These are the activations of a small network on made-up records, seen along a few directions, one row for each record.
Each row is followed by the record's values for the fields U, P, Y, T, J.
Other fields move the rows too, some of them a lot.
In the rows, 500 means zero.
Random noise pushes rows far along 8 fixed directions. That doesn't count. These rows show it; they differ only by the noise:
[379 550 633 360 355 610 622 464 532 453 351 267 471 510 702 462 381 419
 623 495 420 597]
[490 421 517 546 475 211 455 620 495 341 598 703 450 702 265 529 518 560
 610 334 603 356]
[570 508 397 708 517 590 567 454 611 461 477 611 282 472 389 713 467 519
 434 529 427 445]
[370 580 476 510 403 594 609 466 335 346 527 480 548 636 436 560 411 332
 662 414 602 485]
[719 652 422 532 608 394 759 483 410 464 529 472 495 444 518 433 534 650
 499 473 371 375]
[419 592 328 618 553 751 625 695 305 613 600 242 641 409 661 572 278 309
 179 645 696 575]
[527 564 410 498 569 424 743 511 365 421 578 528 603 640 514 525 523 498
 573 469 362 398]
[576 395 458 770 554 377 417 586 623 438 578 719 359 545 323 574 552 508
 356 380 534 413]
[535 491 577 621 367 557 519 674 558 487 506 517 422 529 279 231 531 716
 480 367 564 422]
[679 578 568 636 464 606 490 323 784 495 263 390  84 177 614 649 393 529
 399 534 430 578]

[547 542 473 739 597 629 360 262 722 457 271 391 280 243 871 763 340  19
 357 522 443 792] => (U u1; P p2; Y y4; T t5; J j1)
[520 443 641 385 360 579 499 535 677 638 448 576 372 488 459 483 553 742
 463 537 465 469] => (U u2; P p2; Y y1; T t1; J j1)
[496 389 428 488 590 275 584 530 581 387 509 572 481 617 592 894 384 478
 454 623 397 437] => (U u2; P p1; Y y2; T t5; J j1)
[715 582 420 679 731 408 607 424 435 544 600 475 598 314 653 385 580 440
 255 494 426 485] => (U u2; P p1; Y y3; T t1; J j2)
[423 361 319 774 633 612 474 569 503 594 665 608 509 514 503 842 415 228
 142 644 542 523] => (U u2; P p2; Y y3; T t5; J j2)
[547 289 541 454 647  85 555 590 526 497 696 719 610 806 512 500 676 624
 454 442 285 341] => (U u2; P p1; Y y3; T t1; J j2)
[376 559 526 557 568 615 579 255 467 390 467 345 675 470 848 545 525  72
 609 405 314 639] => (U u1; P p2; Y y2; T t1; J j1)
[697 449 522 699 627 602 684 315 608 507 478 481 373 372 573 562 629 590
 427 499 233 390] => (U u2; P p1; Y y2; T t5; J j2)
[698 682 380 602 576 431 730 433 269 362 639 517 545 497 389 422 515 658
 573 409 529 296] => (U u2; P p1; Y y2; T t1; J j1)
[390 458 356 521 618 564 516 616 480 561 543 492 595 594 473 635 444 479
 419 651 419 474] => (U u1; P p1; Y y2; T t5; J j2)
[354 636 457 604 388 857 557 366 400 368 409 526 546 554 348 392 518 357
 661 447 490 570] => (U u2; P p1; Y y2; T t5; J j2)
[343 386 630 420 409 540 329 510 645 488 420 500 442 589 509 553 489 453
 534 501 509 559] => (U u1; P p1; Y y2; T t5; J j2)
[565 608 399 627 520 705 599 270 491 442 497 783 496 507 591 613 588 180
 452 489 380 612] => (U u2; P p2; Y y1; T t1; J j1)
[770 587 626 535 632  43 332 296 523 374 483 520 392 300 561 497 541 425
 592 243 675 482] => (U u1; P p2; Y y3; T t6; J j1)
[489 419 763 561 305 350 317 708 697 421 430 372 432 474 583 174 425 428
 395 315 718 600] => (U u2; P p2; Y y4; T t1; J j1)
[402 345 520 552 453 632 362 513 788 537 439 567 342 502 549 642 476 480
 441 580 386 580] => (U u1; P p1; Y y2; T t1; J j1)
[698 597 398 466 612 200 600 571 435 413 566 573 493 493 481 504 531 579
 497 502 501 455] => (U u1; P p1; Y y4; T t5; J j1)
[385 318 444 678 483 443 568 502 530 387 618 565 554 728 479 653 482 412
 553 463 445 397] => (U u2; P p2; Y y3; T t5; J j1)
[272 277 498 578 398 661 581 724 568 571 552 494 618 698 531 529 459 453
 453 577 416 504] => (U u2; P p2; Y y1; T t5; J j1)
[402 463 574 562 385 547 339 459 501 453 528 486 358 483 369 591 354 414
 469 475 778 512] => (U u2; P p1; Y y3; T t1; J j2)
[363 425 368 504 428 461 322 686 651 413 427 582 298 579 295 768 272 516
 562 629 665 549] => (U u1; P p1; Y y2; T t5; J j1)
[539 555 493 408 482 421 394 372 656 488 389 434 273 298 528 725 365 475
 531 587 527 565] => (U u1; P p1; Y y3; T t1; J j1)
[445 425 505 683 455 734 471 353 646 529 418 623 365 514 226 522 625 633
 665 450 398 451] => (U u1; P p2; Y y3; T t5; J j2)
[427 542 510 611 260 793 481 611 594 490 437 539 398 573 217 262 482 714
 576 481 452 498] => (U u1; P p1; Y y4; T t1; J j1)
[457 369 311 667 683 470 340 655 493 578 699 697 525 547 284 741 540 431
 245 573 677 423] => (U u1; P p1; Y y2; T t5; J j2)
[333 238 596 703 388 700 343 583 723 612 431 635 451 641 322 390 601 572
 412 428 422 523] => (U u2; P p2; Y y3; T t5; J j2)
[268 372 590 274 437 460 519 549 498 452 482 597 696 852 452 295 636 515
 795 440 295 568] => (U u1; P p1; Y y3; T t5; J j2)
[668 561 499 649 427 384 497 539 330 368 652 548 569 502 311 237 544 480
 471 257 797 340] => (U u2; P p2; Y y3; T t1; J j1)
[320 577 512 645 250 869 423 457 329 345 556 679 607 642 318 375 466 128
 497 315 755 599] => (U u2; P p1; Y y1; T t1; J j1)
[395 561 563 408 237 764 581 417 427 499 432 271 393 408 361 548 360 666
 742 569 634 458] => (U u2; P p1; Y y3; T t6; J j1)
[563 491 676 265 553 402 609 308 468 526 484 525 558 490 809 656 607 330
 457 514 342 579] => (U u2; P p1; Y y1; T t5; J j2)
[449 566 620 182 236 412 429 531 464 392 387 394 345 510 381 519 264 580
 702 500 763 502] => (U u2; P p1; Y y3; T t5; J j1)
[413 520 554 266 524 403 662 388 456 479 503 567 599 709 539 540 583 572
 832 527 236 418] => (U u1; P p2; Y y2; T t1; J j2)
[238 423 567 332 390 785 481 521 400 595 528 505 682 657 565 562 523 259
 483 567 520 624] => (U u1; P p1; Y y1; T t5; J j2)
[502 427 609 771 421 821 313 445 598 601 431 373 360 271 452 372 533 492
 277 418 647 605] => (U u2; P p1; Y y3; T t5; J j2)
[678 542 462 629 502 642 669 245 555 438 500 645 248 463 352 767 539 572
 539 563 416 415] => (U u2; P p1; Y y3; T t5; J j2)
[440 398 530 516 368 567 435 599 646 565 451 346 347 504 487 502 377 620
 522 556 513 503] => (U u1; P p2; Y y3; T t1; J j1)
[456 603 620 145 448 435 624 354 355 439 414 345 613 582 758 514 446 398
 773 550 404 532] => (U u1; P p1; Y y1; T t1; J j2)
[363 512 582 518 422 659 519 209 531 404 420 426 419 508 634 649 518 307
 654 400 388 534] => (U u2; P p2; Y y2; T t1; J j1)

Here are new rows. What are their fields?
[342 543 499 327 400 507 369 747 495 536 343 321 591 482 639 354 291 388
 524 594 680 714] => (U u1; P p2; Y y1; T t5; J j1)
[581 389 627 519 538 371 259 473 626 588 484 478 407 336 655 459 577 406
 236 436 628 570] => (U u2; P p1; Y y3; T t1; J j2)
[312 479 402 610 383 834 444 354 675 508 364 527 371 520 487 741 407 318
 533 643 291 630] => (U u1; P p1; Y y3; T t1; J j1)
[450 385 555 529 484 482 455 329 671 390 431 663 371 608 427 564 563 459
 704 462 294 509] => (U u1; P p1; Y y3; T t5; J j2)
[328 453 424 387 430 305 377 513 357 301 521 511 519 709 392 788 256 399
 767 511 708 482] => (U u1; P p1; Y y3; T t5; J j1)
[573 490 604 583 480 611 423 333 597 434 392 533 401 419 659 537 519 212
 443 434 428 624] => (U u1; P p1; Y y1; T t5; J j2)
[455 282 562 471 488 430 429 758 686 621 509 558 505 614 433 347 574 785
 445 571 322 460] => (U u1; P p1; Y y1; T t5; J j2)
[530 459 604 747 408 807 379 339 581 509 445 507 343 320 302 418 614 497
 453 358 622 527] => (U u2; P p1; Y y3; T t5; J j2)
[378 358 597 621 432 595 511 390 527 393 563 585 610 711 607 506 585 125
 549 314 383 586] => (U u1; P p2; Y y3; T t5; J j1)
[468 433 482 557 510 355 346 294 499 391 501 662 315 546 357 873 445 352
 670 458 649 466] => (U u1; P p2; Y y3; T t5; J j2)
[425 139 745 472 454 210 414 606 832 460 474 436 355 621 703 638 448 501
 433 531 367 513] => (U u2; P p1; Y y3; T t5; J j2)
[578 624 415 267 539 398 592 504 472 519 455 369 507 410 677 556 380 473
 523 657 485 577] => (U u1; P p1; Y y3; T t1; J j1)
[781 746 354 472 615 460 694 699 274 643 641 471 675 351 510 203 517 733
 325 581 604 458] => (U u1; P p2; Y y1; T t1; J j1)
[616 509 505 666 463 432 353 623 580 427 526 642 485 487 213 142 637 618
 459 298 632 523] => (U u1; P p1; Y y3; T t5; J j1)
[590 516 588 375 495 367 641 298 480 410 519 573 417 589 447 689 545 608
 690 477 412 380] => (U u2; P p1; Y y3; T t5; J j2)
[275 378 426 421 526 522 385 720 708 697 413 395 382 522 460 688 373 712
 491 786 352 508] => (U u1; P p2; Y y2; T t1; J j2)
[589 520 446 651 471 542 456 450 476 463 547 559 353 394 484 676 369 399
 389 503 715 463] => (U u2; P p2; Y y1; T t1; J j1)
[554 482 443 592 475 510 446 404 704 467 405 763 294 493 403 649 544 541
 469 525 344 477] => (U u2; P p2; Y y1; T t1; J j1)
[727 535 599 310 462 122 518 596 632 434 484 617 357 532 498 431 501 660
 487 452 549 389] => (U u2; P p2; Y y2; T t1; J j1)
